A small network was shown many inputs. Here are its activations along a few directions, one row for each input.
Each table varies a few parts of the input and shows all the possible inputs, shuffled.
A made-up example of a description, with smaller parts first: one of 8 places around a ring, together with either a single point or one of 11 places around a ring or (one of 3 separate values, together with one of 6 places along a line).
Shared parts are said once, and a part with two or three values counts as separate values.

Other details of the inputs vary at random and push rows far along two fixed directions, the same in every table; ignore that.

Table:
x1: [  3   6  23  20  45 -19  30  -8  10 -13 -25  32 -17 -26 -18 -21]
x2: [ 11  20   5 -27 -11   9 -35 -16 -32 -13  38  38 -26  19 -38  -5]
x3: [ 17  -1   8  14  46 -25  44 -19  -5   3 -18  25  -6 -17 -19 -36]
x4: [ 11  -2  26  16  49  -6  34 -15  15   4 -25  37 -26 -22 -12 -16]
x5: [  8  -8  16   1  49 -13  35  -9  -8   6 -28  41  -4 -15  -9  -9]
x6: [-11 -29  -5  28  -3 -42  36  17  42  -1 -36 -39  26 -27  26  28]
x7: [ -3  -3 -24 -11 -55   8 -24  13  -2  -5  19 -47  20   8   4  22]
x8: [ -6 -19 -23 -13 -46   8 -26  15  15   3  17 -22  13  12   5  50]
x9: [  0 -20   4  44  -2 -29  38  18  34 -11 -39 -53  27 -38  28  11]
x10: [-12 -12 -13 -23 -46  18 -28  23  -5  -2   5 -27  19   7  14  45]
x11: [ -8 -29 -15  25  16 -37  31  11  56   8 -27 -41  35 -37  40   9]
x12: [-12 -28  11  31   9 -31  33  17  34  -6 -56 -52  32 -33  34   5]
x13: [-10  30 -16 -11  -9  31 -14  -9 -33 -19  25  27 -20  47  13  -8]
x14: [ -4 -23 -21  30  13 -28  40  14  44  15 -27 -49  40 -38  39   3]
x15: [-10 -10 -12  30 -17 -17  41  19  24 -11 -32 -32  12   4  71   0]
x16: [  8  22  12 -16 -11  32 -21 -13 -31   8  35  37 -33  27 -43  -8]
x17: [ -4 -30 -11  26  12 -46  31  14  50   6 -32 -48  31 -31  34  13]
x18: [-23  14 -36  -6 -47  15 -12  10 -11 -17  13 -32  13  37  48  29]
x19: [ -2  -8  -9  -1 -57  19 -24   9   9  10  19 -48   8  17   4  22]
x20: [  8  -7  21   6  54 -30  38 -19 -12   5 -30  32  -3 -12 -14 -32]
x21: [  4  -2  26   8  54  -2  30  -3  -5  -5 -34  40 -12 -25 -10 -19]
x22: [ -9  -7 -14  -7 -40  20 -39   8  32  15  27 -38  12  10  17  25]
x23: [ -6  -6 -18 -15 -52   0 -33  10  10 -10  19 -39  15   9   5  28]
x24: [ -4 -10 -11  -2 -53  30 -20  18  11  11  16 -35   6  10   8  40]
x25: [-14  -4 -15 -12 -53   2 -29  18   8 -10  17 -31  11   7   3  40]
x26: [  0  28 -16 -14 -20  23 -15   2 -29 -19  21  34 -18  45  15 -16]
x27: [-12 -16 -19 -19 -38   2 -33  16  -1  15  16 -37  27  20  13  32]
x28: [ 14  -5  17  15  42 -36  33 -18   3  -4 -16  32 -11 -16 -15 -18]
x29: [ -1  -3 -17  -6 -57   4 -23  15  -6  -8  20 -42  17   7   4  31]
x30: [  7  -4  35   9  53   0  36 -11  -3   9 -33  39 -20 -19  -8 -18]
x31: [  9  20   5 -25  -5  23 -42 -19 -21 -10  35  38 -27  23 -43 -16]
x32: [ -2  -3 -16  -2 -46  21 -30  13  12  18  24 -49   9  15   9  21]
x33: [ 11   8  16  16  61 -18  21 -15  15  -6 -18  29 -15 -26 -13 -39]
x34: [-13 -25   6  31  19 -29  27  22  37   1 -51 -52  33 -35  40   4]
x35: [ -3 -20 -11  26  -1 -19  40  23  30  -4 -39 -44  28 -41  32  22]
x36: [ 15   1  35  22  45 -23  32 -22   9   0 -22  30 -25 -19 -14 -26]
x37: [ -2  -9 -32 -10 -43   6 -26  15   5  14  27 -42  22  15   7  25]
x38: [-15 -16 -23 -21 -35  12 -34  15   5  18  23 -31  32  15  19  29]
x39: [-14 -22  -4  19  20 -28  32  17  34   4 -42 -45  42 -43  49   2]
x40: [  3  19  15 -34  13  43 -42 -21 -32  21  41  48 -26  30 -30 -26]
x41: [ 10  -1  44  17  52 -19  36 -20 -11   6 -34  32 -21 -15 -12 -30]
x42: [  9   4  29   8  49 -29  35 -13 -19  -9 -33  30  -8 -22 -10 -27]
x43: [ 13   4  26  22  46 -24  27 -15   8 -15 -23  30 -17 -25 -16 -26]
x44: [ 12  29  -6 -22   3  35 -40 -12 -32   2  43  33 -24  22 -41 -25]
x45: [ -6  -2 -20  -2 -43  30 -30  11  19  21  29 -44  14   9  16  17]
x46: [ 17  21  15 -15 -12  29 -27 -20 -37   6  40  37 -35  29 -43 -13]
x47: [ 11  10  -3 -31  -7  10 -34 -22 -25   0  41  40 -21  31 -42  -8]
x48: [  6  14  23 -30  -2  29 -35 -23 -39  11  26  39 -31  36 -39 -19]
x49: [  8   1  18  15  49  -7  27  -8  13 -11 -25  38 -18 -29 -14 -17]
x50: [  7   6  19   2  66 -23  29 -13 -14   1 -28  31  -7 -24  -7 -41]
x51: [-10  -8 -26  24 -16 -27  38  17  17 -12 -31 -25  21   5  67   6]
x52: [-12  -2 -14   1 -54  18 -24  24   5  -6  15 -38  14   7   0  33]
x53: [ -1  21   5 -32  14  41 -47 -13 -32   6  37  48 -17  21 -30 -25]
x54: [ 14  11 -11 -26  -7  29 -21  -9 -32   7  35  44 -18  24 -38   5]
x55: [ -8 -10 -20 -16 -48  12 -30  18  12  -7  15 -27  10   2   8  45]
x56: [  0   6  25   5  47 -22  36  -6 -16  -7 -33  33  -8 -22 -11 -21]
x57: [-22   4 -40  -2 -47  12 -10   6 -10 -10  16 -27  13  41  48  32]
x58: [  7  10  11  15  39 -19  42  -6  -9  -8 -22  24 -10 -27 -16 -25]
x59: [-20  -7 -12  34  -5 -11  44   8  21 -11 -29 -39  10   4  69   7]
x60: [-12  12 -36 -11 -58   8 -15  21  -7 -18  10 -23  13  37  49  19]
x61: [ 11  30 -17 -31   3  34 -34 -15 -32   5  49  36 -15  13 -31 -27]
x62: [ 12  18  14 -25  -7  24 -37 -26 -19   5  37  38 -36  31 -42 -15]
x63: [  6  18  18 -32   9  33 -42 -19 -38  19  34  41 -31  36 -36 -21]
x64: [ 14   8  17  22  50 -12  37 -16  -1  -8 -24  23 -13 -26 -20 -45]
x65: [ 18  -2  13  19  40 -28  42 -16 -10   0 -15  27  -7 -17 -17 -24]
x66: [-12 -10 -11 -20 -50   4 -31  14  -8  -4   6 -41  23  13  10  28]
x67: [ 16  14   3  11  56 -18  34 -12  -7   0 -15  21  -9 -28 -12 -44]
x68: [ -6  -8 -10  -7 -43  11 -39  10  25  12  22 -43   7  16  10  28]
x69: [ -8 -10 -23  -6 -54   5 -17  18   0   5  19 -32  19  15   0  40]
x70: [ 13   8  10   6  58 -27  26 -15   7  -6 -15  28 -12 -27 -10 -37]
x71: [  6  24  -4 -27   7  34 -48 -17 -12  -1  47  44 -22  16 -33 -21]
x72: [  7  24 -10 -36   6  25 -43 -18 -19  -1  49  43 -20  14 -30 -20]
x73: [ 10  -6  26  10  48 -32  36 -16 -16   2 -29  34  -4 -12 -12 -20]
x74: [  9  30 -11 -22   6  43 -39 -14 -25   5  47  38 -19  15 -34 -29]
x75: [-17 -14 -11 -16 -50   2 -24  19  -6   7   8 -27  22  21   5  46]
x76: [-19 -23  14  30   3 -26  33  26  30  -7 -53 -42  28 -33  31  20]
x77: [-17 -26  22  31   1 -26  40  19  33   8 -54 -46  21 -27  34  22]
x78: [  7   2  35  18  53 -21  31 -12 -12  -9 -36  33 -12 -22 -13 -30]
x79: [ -6  -7 -19  -3 -49  29 -26  24   8  -3  14 -32  13   4   5  38]
x80: [  4  19  16 -20 -10  24 -31 -16 -19   3  33  40 -36  28 -41   0]
Each input here is: one of 4 places along a line, together with either one of 2 separate values or (one of 3 separate values, together with one of 6 places along a line).
Q: Changing only the place on the line of 4 turns x74 into x14. The same change can be made to x13. Which row results?
A: x57
Q: Changing only the place on the line of 4 turns x22 into x71. The same change can be made to x40. Which row results?
A: x53
Q: Changing only the place on the line of 4 turns x68 into x70. The same change can be made to x46. Which row results?
A: x29
Q: Which other rows does x24 become when the choice among 3 separate values takes its other values? List them by row number.
A: x4, x30
Q: Which other rows does x26 become when the choice among 2 separate values takes its other values? List them by row number.
A: x13
Q: Which other rows does x24 become when the place on the line of 4 takes its other values? List them by row number.
A: x35, x54, x79
Q: Which other rows does x60 become when the choice among 2 separate values takes its other values? List them by row number.
A: x18
Q: Start at x38 and move only the place on the line of 6, one step at a time. The first step leads to x27. Which rows follow, in order?
A: x20, x73, x75, x5

Table:
x81: [  8   7  24  -1  61   4  16 -16 -13  10 -12  52 -19 -13 -22 -42]
x82: [  8  -8 -11   1   7 -18  -2  -3  13   1   6 -13  13 -18 -12  -5]
x83: [ -3   0 -13 -26 -59  11 -35   7 -32  -1  35  -8   3  39 -17  32]
x84: [ 15  10  17   2  63  -7  11 -24  -2  16   1  36 -14 -15 -24 -51]
x85: [-13 -23 -11   0 -49 -19  -6  26  14  -9 -15 -49  31  -4  27  46]
x86: [ 20  18  23  10  60   3  26 -27  -2   4  -3  53 -35 -21 -31 -46]
x87: [ 12  20  -1 -37   0  25 -39 -11 -41  -3  39  55 -21  21 -53  -9]
x88: [-12 -22  -1  13 -26 -14  14  15  12  10 -23 -48  24   5  33  26]
x89: [  6   2   9  -4  33   7   3 -11  -1  16   1  16  -5 -13  -9 -21]
x90: [  4  22   5 -36  -1  21 -37 -15 -45  -9  36  55 -24  24 -51  -1]
x91: [-11 -20  -7  21 -56  -6   5  19  21  -2 -11 -59  18  10  33  42]
x92: [ -6  -2 -22  38  55 -41  78   0  28 -12 -48   4  15 -22  68 -28]
x93: [-12 -19  -3  12 -51  -3  -4  23  27  -9 -15 -53  17   1  35  43]
x94: [-14   4  -4 -30 -39  36 -54   5 -19   5  32  -3  -1  33 -10  27]
x95: [ -7 -16  -4  21 -26   1   5  23  36  -1 -17 -44  17 -15  24  24]
x96: [  6  12 -10 -13 -28  22 -42  -7   3   8  44  -4 -14  19 -24  -3]
x97: [  6  -7  -7  -3   8 -11   4   0   6   1   1  -5  10 -21 -11   3]
x98: [ -1 -10  28  49  58 -34  69  -1  35 -10 -63  -1  -4 -47  19 -16]
x99: [ -1  26 -15  12  17   1  26  -4 -18 -19  -8   8  -4   7  31 -36]
x100: [ -6   3   5 -29 -26  23 -37   0 -23   4  19  10  -6  30  -5  14]
Q: What do these inputs look like to the network?
A: either one of 2 separate values or (one of 3 separate values, together with one of 6 places along a line)
Q: What sort of input is x83?
A: one of 3 separate values, together with one of 6 places along a line
Q: Which other rows does x85 become when the choice among 3 separate values takes its other values? List them by row number.
A: x93, x100
